These are the activations of a small neural network, seen along a few directions. Each row is one input.
Each table varies a few parts of the input and shows all the possible inputs, shuffled.
Descriptions start from the smaller parts, as in this example, which fits no table here: one of 3 separate values, together with either a single point or one of 9 places around a ring or (one of 6 places along a line, together with one of 8 places around a ring).
Shared parts are said once, and a part with two or three values counts as separate values.

Other details of the inputs shift rows strongly along two fixed directions, in all tables alike. That doesn't count.
These rows show it; all are for the same input, with only those details redrawn:
[ 15 -15 -39  -2 -24  14  -9  15   2 -17  30  27  28]
[ -4  -4  12  -9  -3  -1 -10 -23  -7   5 -13  -5  -3]
[-27  -3   0  20  25 -16  54  20   1   5  27 -14 -18]

Table:
row 1: [ 16 -17 -42   1 -22   7 -13  17   5 -20  26  31  24]
row 2: [  4   4  16 -11  -6  -4 -12 -15  -8  11 -11  -8  -2]
row 3: [ 16   5  11 -12  24   8  -9 -15  14   7 -27  -3   4]
row 4: [ -2  -2   7   2  -6  -2 -16 -13  -4   3 -25 -10  -8]
row 5: [-34   3   6  19  20 -19  54  21   7   4  30 -11 -14]
row 6: [  4   4  15  -1  -9   3 -12 -11  -7  10 -19 -13  -3]
row 7: [ 21 -15 -31  10 -24  15 -13  23   1 -19  29  26  27]
row 8: [  5   6  14 -12  -8  -3  -9 -14  -8  14 -14  -9  -2]
row 9: [  7   9  17  -9  -5   2 -12  -8 -10   0 -18 -11  -6]
row 10: [ -2  -1   5  -9  -4  -7 -13 -17  -4   7 -20  -7  -7]
row 11: [  4   0  18  -9  -5  -3  -9 -18  -8   9 -12  -4  -2]
row 12: [ 16   4  12  -1  23  13 -12 -11  15   3 -32  -6   2]
row 13: [-22   1  -2  25  27 -16  49  29   2  -9  15 -12 -25]
row 14: [-26  11   9  16  16 -22  52  30   5   9  32 -14 -12]
row 15: [  0   1  13  -7  -1   5 -11 -15  -9  -5 -20  -8  -7]
row 16: [  7   6  19  -7  -3   3 -10 -11 -10  -2 -19  -6  -6]
row 17: [  5  -1   7   2  21  10 -23 -17  10  14 -21   5 -12]
row 18: [ -4  -6  13   1  -4   5 -13 -19  -7   2 -19  -8  -5]
row 19: [  9   7   7  -5  24  11 -21 -14   9   7 -22   5 -15]
row 20: [ 16 -12 -41   7 -28  19 -11  23   3 -16  24  17  27]
row 21: [ -4   5  26 -10  -8  -7 -13 -18  -3   5  -6   0   1]
row 22: [ -3  -8  10   5  -2  -2 -17 -17  -4  -1 -23  -4  -9]
row 23: [  3   1  17   0  -7   1 -15 -12  -8   7 -17 -12  -3]
row 24: [  2  -2  20  -8  -3  -4 -12 -20  -9   6  -9  -2  -2]
row 25: [-32  12  -2  17  21 -25  49  25   1   5  28 -12 -13]
row 26: [ -9   7  14 -14 -11  -3 -11 -18  -1   9 -12  -8   1]
row 27: [ 15  -6 -41  -1  -2  16 -16  23  25  -5  33  42  23]
row 28: [ 10  11  17 -14  18   6  -9 -13  19   6 -25   0   8]
row 29: [ 17  -4 -27  -3 -31   9  -9  21   7 -15  36  31  33]
row 30: [  6   4  21  -6  -1   2 -12 -12 -10  -5 -17  -5  -7]
row 31: [ -3   4   6 -11  -1  -8 -14 -20 -12   7 -15  -7  -2]
row 32: [ -4  -4  12  -9  -3  -1 -10 -23  -7   5 -13  -5  -3]
row 33: [ -2   1   8 -12  -7  -1 -10 -19  -7  10 -15 -11  -3]
row 34: [ 16  -8 -44   8 -24  12 -15  23  -2 -19  23  22  27]
row 35: [ 20  -4 -41  -2 -26  20  -9  26   1 -24  22  19  25]
row 36: [-31   6  -2  19  18 -24  50  28  10   5  24 -12 -18]
row 37: [ 21  -6 -44   1 -24  13 -13  28   4 -27  17  23  20]
row 38: [-22  11  -5  21  27 -17  49  31  -6  -5  17 -17 -20]
row 39: [ 20  13  12  -9  25  14 -10  -8  13  -5 -33  -6  -1]
row 40: [-18   0  -8  22  50 -10  45  26  18  17  26   0 -24]
row 41: [ 28   1 -36  -2 -28  18  -9  31   0 -21  23  21  26]
row 42: [-20   0   6  32  22 -13  52  29   0   5  23 -16 -18]
row 43: [ -1  13  20 -14 -14  -5 -10 -13  -2  13 -11  -7   2]
row 44: [-10   0  15  -8  -6 -10 -14 -20   1   1 -15   2  -4]
- What is each input in this table made of? => one of 4 places along a line, together with either one of 2 separate values or one of 9 places around a ring
- Changing only the place on the line of 4 turns row 30 into row 24. The same change can be made to row 35. Which row results? => row 33
- Changing only the place on the line of 4 turns row 17 into row 27. The same change can be made to row 12. Which row results? => row 28
- Which other rows does row 16 become when the place on the line of 4 takes its other values? List them by row number. => row 11, row 29, row 42
- Start at row 7 and move only the place on the ring of 9, one step at a time. The first step leads to row 42. Which rows follow, in order? => row 23, row 6, row 20, row 34, row 4, row 22, row 18
